Each row below holds a small network's activations on one record, seen along a few directions.
Each row is followed by the record's values for the fields Beva, Rotip, Vinez, Zofod, Feg, Zosig, Dis, Pekem.
A field that a record lacks is left out.
Other fields move the rows too, some of them a lot.
In the rows, zero is written as 500.
Strong random noise was added to every row along 3 fixed directions; ignore it. To show where, here is one row again and again, with new noise each time:
[576 457 477 442 375 441 476 657 553 494 557 616 485 502 582 391 595 357
 445 393 404 415 476 383 397]
[606 577 403 423 268 479 507 669 504 570 560 551 472 513 577 222 589 319
 457 605 515 499 459 399 431]
[496 528 517 500 501 497 502 580 507 518 501 492 518 477 524 401 507 471
 473 478 519 412 441 415 504]
[791 381 345 446 356 447 499 558 492 570 699 565 416 502 629 532 631 284
 454 466 474 452 568 441 362]
[365 506 633 555 679 506 491 539 526 459 424 464 569 451 474 504 440 601
 483 360 501 336 407 412 563]

[563 450 455 491 482 412 422 474 578 464 509 579 455 590 490 614 542 543
 566 412 473 547 609 567 410]	Beva=l1 Rotip=n1 Vinez=z3 Feg=y1 Zosig=d2 Dis=t1
[460 708 420 447 413 595 594 444 496 633 499 490 555 514 472 327 478 469
 556 723 642 454 490 526 551]	Beva=l3 Feg=y2 Zosig=d1 Dis=t1
[366 536 625 539 490 537 542 520 475 489 495 565 701 593 487 409 483 505
 598 404 404 366 410 466 568]	Beva=l3 Feg=y1 Zosig=d1 Dis=t2
[409 529 602 402 469 461 425 525 566 426 443 588 534 573 370 531 464 554
 637 389 436 476 531 543 526]	Beva=l2 Zofod=m2 Feg=y1 Zosig=d3 Dis=t1 Pekem=g3
[429 427 498 455 528 422 443 428 595 476 434 520 438 470 383 643 492 605
 514 412 477 528 593 551 486]	Beva=l2 Zofod=m1 Feg=y2 Zosig=d2 Dis=t1 Pekem=g2
[633 568 482 551 467 533 504 501 394 504 568 406 515 542 577 382 453 474
 509 626 595 518 493 477 522]	Beva=l1 Rotip=n2 Vinez=z1 Feg=y1 Zosig=d2 Dis=t2
[225 575 665 340 393 456 456 736 660 344 243 715 585 410 473 208 566 534
 359 325 252 428 350 366 490]	Beva=l1 Rotip=n3 Vinez=z1 Feg=y2 Zosig=d2 Dis=t2
[466 317 516 526 515 449 471 524 563 422 491 519 481 411 516 672 511 575
 441 378 423 489 545 493 436]	Beva=l2 Zofod=m1 Feg=y2 Zosig=d3 Dis=t2 Pekem=g2
[587 588 316 334 188 399 463 636 571 560 423 525 333 421 548 252 658 401
 380 802 517 764 574 507 379]	Beva=l1 Rotip=n1 Vinez=z7 Feg=y2 Zosig=d2 Dis=t1
[388 602 482 448 417 532 500 551 528 485 405 473 527 474 465 261 485 488
 424 757 555 585 451 497 548]	Beva=l1 Zofod=m2 Feg=y2 Zosig=d2 Dis=t2
[565 388 428 440 521 494 561 402 561 598 535 593 475 387 568 800 575 516
 438 476 465 471 578 562 482]	Beva=l3 Rotip=n1 Vinez=z3 Feg=y2 Zosig=d3 Dis=t1
[764 304 479 573 412 474 441 448 465 469 737 551 478 594 531 670 563 451
 593 303 418 478 610 504 451]	Beva=l1 Rotip=n3 Vinez=z1 Feg=y1 Zosig=d1 Dis=t2
[533 355 539 434 587 470 456 433 568 480 615 644 561 521 587 751 577 407
 525 215 269 315 578 549 473]	Beva=l3 Feg=y1 Zosig=d3 Dis=t1
[544 255 497 440 548 452 456 422 611 415 608 673 474 481 590 890 546 513
 452 165 315 305 603 558 370]	Beva=l2 Zofod=m2 Feg=y2 Zosig=d1 Dis=t2 Pekem=g3
[695 386 408 523 473 458 458 518 424 528 734 572 479 597 552 509 595 286
 572 411 407 463 561 457 465]	Beva=l3 Feg=y1 Zosig=d3 Dis=t1
[614 480 399 392 228 453 480 615 505 517 575 534 429 528 534 313 595 319
 404 594 448 568 526 415 445]	Beva=l2 Zofod=m1 Feg=y2 Zosig=d2 Dis=t2 Pekem=g2
[703 428 332 437 506 509 575 406 505 580 632 521 416 445 646 739 526 372
 413 513 534 477 605 578 458]	Beva=l2 Zofod=m4 Feg=y2 Zosig=d1 Dis=t1 Pekem=g3
[574 494 494 524 541 542 494 369 490 558 639 527 541 640 454 621 459 512
 695 428 552 394 587 548 491]	Beva=l3 Feg=y1 Zosig=d2 Dis=t1
[539 565 409 481 437 486 527 475 491 534 449 469 490 444 558 447 520 513
 389 706 592 544 497 532 494]	Beva=l1 Rotip=n1 Vinez=z1 Feg=y2 Zosig=d1 Dis=t2
[615 535 377 432 213 421 494 584 479 529 500 515 445 563 490 314 563 411
 448 655 582 612 532 505 410]	Beva=l2 Zofod=m1 Feg=y2 Zosig=d1 Dis=t2 Pekem=g2
[488 509 593 510 536 520 514 432 447 462 571 501 556 622 454 576 422 573
 660 349 514 369 474 542 542]	Beva=l2 Zofod=m2 Feg=y1 Zosig=d2 Dis=t2 Pekem=g3
[676 473 458 453 349 449 451 554 492 470 559 560 387 611 476 449 619 358
 566 505 441 608 595 506 419]	Beva=l1 Rotip=n3 Vinez=z4 Feg=y1 Zosig=d3 Dis=t1
[487 470 556 529 495 509 463 654 490 463 498 528 473 482 527 389 514 467
 464 475 481 421 414 437 431]	Beva=l3 Feg=y2 Zosig=d1 Dis=t2
[588 518 377 383 226 439 410 611 530 539 492 542 354 450 485 434 585 420
 399 624 479 646 615 516 376]	Beva=l2 Zofod=m1 Feg=y2 Zosig=d2 Dis=t2 Pekem=g2
[600 465 505 488 356 523 564 497 455 580 681 588 624 623 555 364 517 363
 625 503 451 451 497 449 493]	Beva=l3 Feg=y1 Zosig=d1 Dis=t2
[209 624 648 548 683 514 472 568 567 395 207 384 479 361 408 382 410 704
 408 567 514 547 448 447 602]	Beva=l1 Rotip=n2 Vinez=z7 Feg=y2 Zosig=d2 Dis=t1
[629 503 369 455 536 550 522 272 524 603 525 423 441 425 551 806 526 546
 468 576 619 494 612 645 490]	Beva=l1 Rotip=n1 Vinez=z6 Feg=y2 Zosig=d1 Dis=t1
[428 633 547 507 464 539 502 369 477 571 512 493 544 700 362 476 368 606
 776 479 645 435 517 586 624]	Beva=l2 Zofod=m2 Feg=y1 Zosig=d2 Dis=t1 Pekem=g3
[536 565 452 565 651 512 510 441 442 551 453 372 461 497 521 527 398 618
 536 641 654 561 543 577 591]	Beva=l1 Rotip=n2 Vinez=z5 Feg=y1 Zosig=d2 Dis=t1
[808 459 373 533 357 465 477 452 397 506 685 410 379 598 484 444 556 377
 585 676 554 638 663 529 428]	Beva=l1 Rotip=n3 Vinez=z7 Feg=y1 Zosig=d3 Dis=t2
[570 381 501 552 656 498 516 419 512 485 497 434 409 490 510 698 544 563
 422 429 559 511 537 514 487]	Beva=l1 Rotip=n3 Vinez=z4 Feg=y2 Zosig=d1 Dis=t1
[636 469 456 587 497 494 510 587 422 529 522 411 453 527 556 433 544 418
 482 555 521 655 487 472 505]	Beva=l1 Rotip=n2 Vinez=z4 Feg=y1 Zosig=d1 Dis=t1
[568 420 528 444 385 454 410 653 582 434 448 625 457 498 547 549 555 489
 513 364 347 554 557 476 423]	Beva=l1 Rotip=n2 Vinez=z1 Feg=y1 Zosig=d1 Dis=t1
[511 510 559 531 565 512 524 569 455 505 488 397 526 569 532 416 458 515
 527 492 513 431 470 460 531]	Beva=l3 Feg=y1 Zosig=d2 Dis=t2
[472 526 536 484 423 501 529 518 530 474 545 588 544 545 556 443 470 388
 480 477 490 408 446 474 495]	Beva=l2 Zofod=m4 Feg=y2 Zosig=d1 Dis=t2 Pekem=g3
[451 460 499 451 532 476 548 625 541 477 510 554 509 402 657 453 569 449
 296 463 362 417 443 441 405]	Beva=l3 Feg=y2 Zosig=d1 Dis=t2
[691 423 283 472 512 459 544 370 445 627 592 367 335 451 586 721 527 485
 436 695 672 631 624 578 450]	Beva=l2 Zofod=m3 Feg=y2 Zosig=d1 Dis=t1 Pekem=g1
[543 551 498 565 427 485 467 482 418 507 520 420 476 674 399 410 383 557
 645 622 645 567 550 525 508]	Beva=l2 Zofod=m1 Feg=y1 Zosig=d2 Dis=t2 Pekem=g2
[539 485 485 421 470 500 435 483 568 503 407 480 414 410 437 573 542 578
 435 551 538 566 562 564 506]	Beva=l1 Rotip=n3 Vinez=z1 Feg=y2 Zosig=d2 Dis=t1

Here are new rows. What are their fields?
[610 417 511 548 418 473 496 480 521 479 593 550 508 619 461 492 504 511
 622 460 454 549 553 512 473]	Beva=l1 Rotip=n3 Vinez=z3 Feg=y1 Zosig=d1 Dis=t2
[265 713 623 446 542 539 511 536 589 455 225 461 546 415 397 389 429 725
 477 560 594 476 427 517 601]	Beva=l1 Rotip=n3 Vinez=z1 Feg=y2 Zosig=d1 Dis=t1
[353 578 614 446 428 485 468 751 568 455 363 519 496 438 488 176 532 443
 384 510 402 510 402 362 487]	Beva=l3 Feg=y2 Zosig=d2 Dis=t1
[566 449 372 406 228 410 442 672 615 471 468 615 411 459 494 476 601 421
 477 522 435 623 599 478 350]	Beva=l2 Zofod=m1 Feg=y2 Zosig=d3 Dis=t1 Pekem=g2
[582 531 427 538 531 493 461 388 490 521 536 382 420 578 427 667 403 618
 634 542 625 557 669 602 489]	Beva=l2 Zofod=m1 Feg=y1 Zosig=d2 Dis=t1 Pekem=g2
[601 522 391 540 789 642 644 260 379 677 617 307 556 359 598 762 442 523
 398 656 703 403 513 591 618]	Beva=l3 Feg=y2 Zosig=d1 Dis=t1
[212 421 733 545 864 525 549 525 492 425 386 432 646 310 564 505 433 645
 246 368 378 354 363 400 607]	Beva=l3 Feg=y2 Zosig=d2 Dis=t2
[294 512 579 506 650 485 431 484 542 420 325 397 491 409 362 577 413 708
 518 491 565 510 523 515 580]	Beva=l2 Zofod=m1 Feg=y2 Zosig=d2 Dis=t1 Pekem=g2
[468 508 457 364 376 528 568 527 557 544 509 678 574 518 604 439 603 375
 426 451 389 367 467 442 428]	Beva=l3 Feg=y2 Zosig=d1 Dis=t2
[377 541 574 444 434 550 509 575 553 543 501 643 641 563 531 419 517 447
 568 404 371 426 439 474 529]	Beva=l3 Feg=y1 Zosig=d1 Dis=t1
[610 547 405 380 277 496 414 399 523 579 575 543 437 632 401 558 505 464
 696 574 547 555 667 649 497]	Beva=l2 Zofod=m2 Feg=y1 Zosig=d3 Dis=t1 Pekem=g3
[426 599 548 428 412 511 467 463 508 548 516 536 575 588 445 368 520 461
 642 499 465 473 479 515 532]	Beva=l3 Feg=y1 Zosig=d3 Dis=t1
[443 377 556 446 554 434 484 461 632 477 506 648 528 502 536 683 571 498
 476 238 350 366 515 479 389]	Beva=l3 Feg=y2 Zosig=d1 Dis=t1
[559 423 527 563 512 422 370 567 557 419 494 462 366 590 501 523 494 565
 542 429 477 613 592 459 398]	Beva=l1 Rotip=n2 Vinez=z7 Feg=y1 Zosig=d2 Dis=t1
[591 490 398 388 303 425 460 484 559 506 485 568 383 501 419 559 576 454
 547 526 508 575 644 555 413]	Beva=l2 Zofod=m1 Feg=y2 Zosig=d2 Dis=t1 Pekem=g2
[334 571 515 392 425 466 491 641 574 479 327 487 419 420 480 298 491 552
 410 617 495 617 505 480 526]	Beva=l2 Zofod=m1 Feg=y2 Zosig=d2 Dis=t1 Pekem=g2
[574 443 471 549 623 557 537 455 490 451 548 444 531 498 510 548 492 474
 447 447 528 426 480 436 484]	Beva=l1 Feg=y2 Zosig=d1 Dis=t2
[444 659 503 465 387 554 525 396 489 577 446 515 568 620 322 527 403 618
 774 552 623 505 560 633 618]	Beva=l2 Zofod=m2 Feg=y1 Zosig=d1 Dis=t1 Pekem=g3
[583 322 548 448 559 454 467 486 566 423 491 583 477 372 607 695 549 461
 346 338 338 409 547 453 455]	Beva=l1 Rotip=n2 Vinez=z1 Feg=y2 Zosig=d2 Dis=t2
